These are the activations of a small neural network, seen along a few directions. Each row is one input.
Each table varies a few parts of the input and shows all the possible inputs, shuffled.
Descriptions start from the smaller parts, as in this example, which fits no table here: one of 6 places along a line, together with either a single point or one of 11 places along a line or (one of 3 separate values, together with one of 5 places around a ring).
Shared parts are said once, and a part with two or three values counts as separate values.

Other details of the inputs vary at random and push rows far along three fixed directions, the same in every table; ignore that.

Table:
row 1: -3.63  0.73  -2.17  -0.43  1.42  -3.23  0.97  3.95  3.90  3.34  2.07
row 2: 0.83  -4.30  -1.99  2.05  -2.06  2.73  -1.26  -1.01  3.11  6.39  -3.37
row 3: 0.80  -2.31  5.84  0.97  -5.15  6.01  -2.91  -7.61  0.00  -7.58  -3.23
row 4: -2.11  -2.54  -6.50  -3.70  3.71  -1.63  -3.00  -2.70  2.24  -5.04  -1.74
row 5: -3.19  3.71  6.00  -1.35  1.22  1.45  5.84  0.75  -4.08  0.69  4.46
row 6: 1.75  0.46  -2.69  -1.22  3.74  -2.53  -0.14  4.64  -3.12  2.71  1.77
row 7: 6.14  -0.05  -0.68  4.59  0.22  0.84  -3.27  -0.62  0.74  4.18  -5.44
row 8: -3.57  4.47  6.05  3.69  0.60  -1.31  5.84  0.00  -2.28  -1.23  2.61
row 9: -1.37  3.19  5.67  -2.68  -1.74  -0.39  5.83  1.19  -3.99  -0.17  4.04
row 10: 4.99  -2.52  2.13  -1.10  -4.45  3.12  -4.55  2.52  0.70  4.25  -0.41
row 11: 1.98  -4.30  1.70  -0.08  -4.76  0.97  -2.71  1.25  4.82  4.70  -3.44
row 12: 0.00  2.75  -1.02  2.41  -2.11  -5.36  -0.83  4.56  0.58  0.36  2.68
row 13: -0.46  1.92  0.17  -4.42  4.12  3.17  2.38  -5.56  -4.03  -7.72  -0.23
row 14: 0.59  0.21  -3.68  0.17  2.04  -0.93  0.90  4.26  -1.76  2.96  4.46
row 15: -1.48  -0.89  -6.39  2.00  1.94  -0.19  -4.39  -2.42  0.62  -7.37  2.33
row 16: 0.56  1.37  -2.48  3.57  2.92  -4.76  -0.28  3.65  -1.64  1.03  -0.01
row 17: -0.30  -1.41  7.43  -0.53  -5.73  2.85  3.98  -4.30  1.12  3.69  -3.72
row 18: -1.55  -0.49  -7.39  -3.92  4.07  -0.83  -2.38  -2.57  3.06  -5.18  -2.82
Description of these inputs: one of 3 separate values, together with one of 6 places along a line.
Changing only the choice among 3 separate values turns row 2 into row 15. The same change can be made to row 11. Which row results?
> row 3
Start at row 13 and move only the place on the line of 6, one step at a time. The first step leads to row 6. Which rows follow, in order?
> row 14, row 5, row 9, row 10
Which other rows does row 8 become when the choice among 3 separate values takes its other values? List them by row number.
> row 1, row 5

Table:
row 19: -3.19  4.14  3.36  -1.43  1.36  -5.40  7.30  6.12  -2.68  1.82  4.05
row 20: 1.65  -2.27  -4.04  -0.39  2.13  2.61  -3.11  -2.97  1.11  0.35  -2.74
row 21: 3.46  -1.25  -3.60  -0.96  2.09  2.66  -3.55  -2.58  -0.43  0.20  -2.18
row 22: 2.36  -2.03  -3.19  1.39  1.59  0.77  -3.64  -2.90  1.32  -1.04  -4.05
row 23: 1.06  -1.34  4.12  2.55  -3.80  3.06  0.74  -1.90  0.02  4.21  -1.76
row 24: 0.88  -1.78  4.91  0.06  -3.35  2.59  0.86  -1.42  0.88  4.53  -3.04
row 25: 1.76  -2.49  -1.98  -1.27  -2.24  1.46  -4.16  -1.07  2.99  -1.09  -0.82
row 26: 2.53  2.59  0.01  3.58  2.17  -3.79  2.58  5.03  -1.63  7.05  -1.86
row 27: -0.10  1.21  0.99  1.61  -1.61  -3.29  2.91  6.69  1.43  7.38  0.80
row 28: 1.20  1.34  -5.40  0.54  0.13  -4.43  -3.23  6.20  0.87  2.26  4.06
row 29: -2.54  1.20  -0.77  -1.70  0.41  -0.41  0.35  -2.04  -1.87  -6.68  3.61
row 30: -3.13  0.45  -0.34  -1.63  0.79  -1.44  0.88  -1.49  0.32  -7.24  2.19
row 31: 1.38  0.41  -0.90  2.67  2.69  -2.45  3.68  5.38  -1.32  8.01  -0.67
row 32: 0.66  1.17  1.41  3.03  -1.55  -3.54  1.79  7.27  -0.18  6.33  0.71
row 33: 1.51  -2.59  -2.29  0.47  -2.10  1.50  -4.62  -1.62  1.80  -1.13  0.36
row 34: -3.21  1.33  5.72  -0.97  -1.63  1.05  6.36  -2.11  -1.05  -0.99  0.34
row 35: 1.80  -2.05  -1.92  -1.36  -2.26  1.69  -4.37  -0.51  2.02  -1.31  -0.69
row 36: 0.80  1.28  -5.00  0.41  0.29  -5.07  -3.34  6.89  1.61  1.71  2.63
row 37: 2.75  -0.61  -1.59  -0.33  -0.82  2.58  -5.61  -1.37  1.27  -0.68  0.40
row 38: 1.65  -1.98  5.21  0.10  -3.48  2.81  0.40  -0.61  -0.56  3.87  -2.79
row 39: 2.72  -0.85  -1.54  -1.87  -2.19  1.80  -4.51  -0.99  1.86  -0.91  -0.56
row 40: -2.32  1.36  -0.42  -3.43  0.36  -0.39  0.80  -1.34  -0.62  -6.72  2.50
row 41: 2.12  -1.16  5.03  -0.31  -3.35  2.74  0.18  -0.81  -0.79  4.19  -2.67
row 42: 1.56  -2.23  -4.26  -0.54  1.86  2.69  -3.14  -3.28  1.25  0.78  -2.49
row 43: -3.84  0.88  -0.50  -1.88  0.35  -1.10  1.00  -2.23  0.87  -6.28  1.97
row 44: -2.32  1.63  -0.05  -1.89  1.72  0.42  -0.07  -1.79  -1.34  -6.38  3.34
row 45: 2.67  -2.53  -3.95  -0.33  2.10  2.84  -3.60  -2.29  -0.31  -0.18  -2.58
row 46: -3.86  0.85  -0.28  -1.72  0.63  -1.20  1.09  -1.92  0.74  -6.76  1.88
row 47: -3.93  0.05  -0.27  -3.95  0.59  -0.88  1.02  -2.19  0.92  -5.37  1.95
row 48: -3.39  1.74  6.05  0.52  -0.15  1.62  5.65  -2.23  -1.73  -0.77  1.37
row 49: 3.30  -0.88  2.48  1.46  0.55  4.01  1.35  -2.30  -2.76  4.85  -4.09
row 50: 0.39  0.77  -6.94  1.93  3.79  -5.16  -2.05  4.60  2.07  2.52  -0.63
row 51: -4.43  2.94  -3.73  -0.71  4.16  -6.26  2.29  6.19  0.17  -3.44  7.01
row 52: -2.54  1.69  4.16  1.46  2.15  0.32  6.61  -3.85  -2.60  -1.02  -2.60
row 53: -3.37  1.73  6.29  0.66  0.05  1.59  5.79  -2.02  -1.88  -1.16  1.27
row 54: -1.41  1.60  -1.85  -0.81  4.15  -1.06  0.91  -3.33  -2.10  -6.58  -0.80
row 55: 1.66  -2.24  -2.13  0.43  -2.26  1.85  -4.86  -1.26  0.78  -1.23  0.30
row 56: 1.59  -2.37  5.07  0.09  -3.41  2.57  0.66  -1.16  0.46  3.99  -2.88
row 57: -3.52  1.24  5.37  0.66  -1.44  0.97  5.97  -2.62  -2.23  -1.13  1.56
row 58: 2.74  0.06  5.10  1.61  -3.51  2.53  0.13  -1.04  -0.67  3.26  -2.48
row 59: 1.11  0.82  -6.70  2.03  3.93  -5.40  -2.10  5.71  0.60  1.93  -0.16
row 60: 1.77  -1.83  -1.64  0.20  -0.89  2.57  -5.36  -0.86  1.35  -1.12  0.20
Changing only one part turns row 21 into row 31. The same change can be made to row 19. Which row results?
> row 56
Changing only one part turns row 27 into row 34. The same change can be made to row 46. Which row results?
> row 43
What is each input in this table made of?
> one of 6 places along a line, together with either one of 2 separate values or one of 5 places along a line
Which other rows does row 49 become when the choice among 2 separate values takes its other values? List them by row number.
> row 54
Which other rows does row 55 become when the place on the line of 5 takes its other values? List them by row number.
> row 32, row 35, row 38, row 60
